A small network was trained on invented records. Each row is its activation on one of them, seen along a few directions.
Here are examples, each followed by its value of one field, D.
Other fields move the rows too, some of them a lot.
Strong random noise was added to every row along 3 fixed directions; ignore it. To show where, here is one row again and again, with new noise each time:
[-243  104   28 -269  195  -15 -166 -160  118 -163   -8  194   32 -100
   22 -255]
[-567  275 -234  163 -214  183 -198  184 -123   -3 -393  245  -44   47
 -120  118]
[-131   38   73 -262  236  -25 -123 -184  138 -149   73  124   45  -73
   14 -297]
[ -46   15  -78  329 -133  157   20  170 -143   94  -86  -85 -100  145
 -161  103]
[-249  -41  -45   89   30  205  -84   16  136   65  -74  -29  314  340
 -243 -356]

[-124  244   49   14 -121  107 -211  -63  120  -10  169  139 -465 -430
  228   -6]  d5
[ 113   36    1  411 -371  117  -58  179    3  243   79  -84 -279   92
  -29   98]  d9
[-357  266 -232  -84 -104   97 -118   33   25  -70 -297  144   27  -57
  172   45]  d6
[ 405 -228  125  550 -373 -140  216  392 -342  247   61  -76 -435   91
 -290  506]  d2
[-335 -153 -106 -206  165  -52   61    0   67  -27 -344   77  639  384
 -270 -215]  d7
[-261   48   54 -360  190 -140 -120  -91   63 -124  -80  294   94 -136
  -13 -141]  d5
[ 373 -128   92 -262  384   36  159 -341  268 -137  255 -390  213   13
  246 -333]  d8
[-291   82 -172  278 -170  426  -57   97  236  152 -123 -228  350  389
 -106 -273]  d6
[ 479 -512  349 -154  236 -382  114  -71  120  140  383    7  188  219
 -285 -370]  d3
[ -94  -78  -68 -251  343   64  100 -185   52  -67  -94 -157  494  176
  -14 -236]  d1
[-217   -1 -268  123  -71   74  139  149 -190   87 -385  -38  308  311
 -116  114]  d8
[  11  162 -101  593 -585  189  -97  343 -162  219  -80  -11 -502  -34
  -32  419]  d2
[-237  227 -236  225 -126  415  -98  -15  126   97 -114 -240  133  133
  127 -126]  d8
[ 246 -267  257 -102  251  -18   28 -173  236  104  370 -154  233  177
 -130 -450]  d4
[-190  263  -32  -70 -142  -11 -170   24  -17 -112 -154  210 -330 -318
  183  240]  d4
[ 138  -46   81  -97   67 -202  127   30 -167  -84  -64   56 -170 -156
   19  295]  d4
[-239  122 -118   17   -9  221  -57   18   83  -18 -160  -70  165   59
   15  -52]  d5
[ 379 -123  108  594 -359  -34  139  315 -280  323  218 -118 -502   51
 -167  353]  d9
[-135  -84  -37  294 -222  402 -117   45  414  285   60 -224  447  593
 -208 -588]  d9
[-295   55 -414  650 -423  396  138  455 -284  249 -585 -254  359  555
 -280  417]  d1
[ 238   40  -32  127 -211 -123  155  180 -346  -15  -15   62 -441 -198
   43  373]  d6
[ 267 -414  -26  224   76   28  299  104  -53  217  -29 -339  499  576
 -338 -145]  d7
[-125   57 -168  461 -397  300 -114  259   65  232 -145 -107   16  271
 -125   13]  d3
[ 239 -256  108  366 -135  149   20   88   82  228  183 -250   93  375
 -310 -219]  d2
[-134   59 -123 -429  349  -43  114 -212   -8 -270 -270  -55  318  -82
  178   21]  d1
[-278  240 -255 -105  -53  -76  -22   80 -222 -172 -370  193   -2 -175
  187  432]  d7
[-171 -266  243 -598  319 -438 -185 -172  290  -61  116  486  542  183
 -241 -581]  d3

Here are new rows. What is D for each?
[ 192 -316  234  448 -202  148   75  123  210  399  406 -180   49  406
 -368 -405]  d9
[-683  326  -80 -266 -173  -16 -442  -28  251  -51 -218  554  126  -46
   52 -237]  d9
[ 459 -408  256 -259  378 -312  249 -112   11  -30  209 -106  187  100
 -129 -166]  d5
[ 257 -186  -60   84   63 -169  257   86 -284   54 -116 -168   60   93
  -68  326]  d7
[-458  118 -106 -395  289  237 -159 -301  430 -190 -115  -57  615  124
   81 -524]  d7
[-523  203  -25 -605  330   41 -322 -326  381 -210  -79  277  388 -124
  160 -546]  d5
[-277  -34 -112  130 -142   33   31  138  -55  107 -208  121  116  148
 -181   27]  d7
[ 198 -143   36 -167  206  -84  129 -111   84  -24   90 -110  187  113
   52 -193]  d6
[ -92  -14 -112 -157   93 -202   99   12 -208  -19 -232  125  118   27
   -2  138]  d8
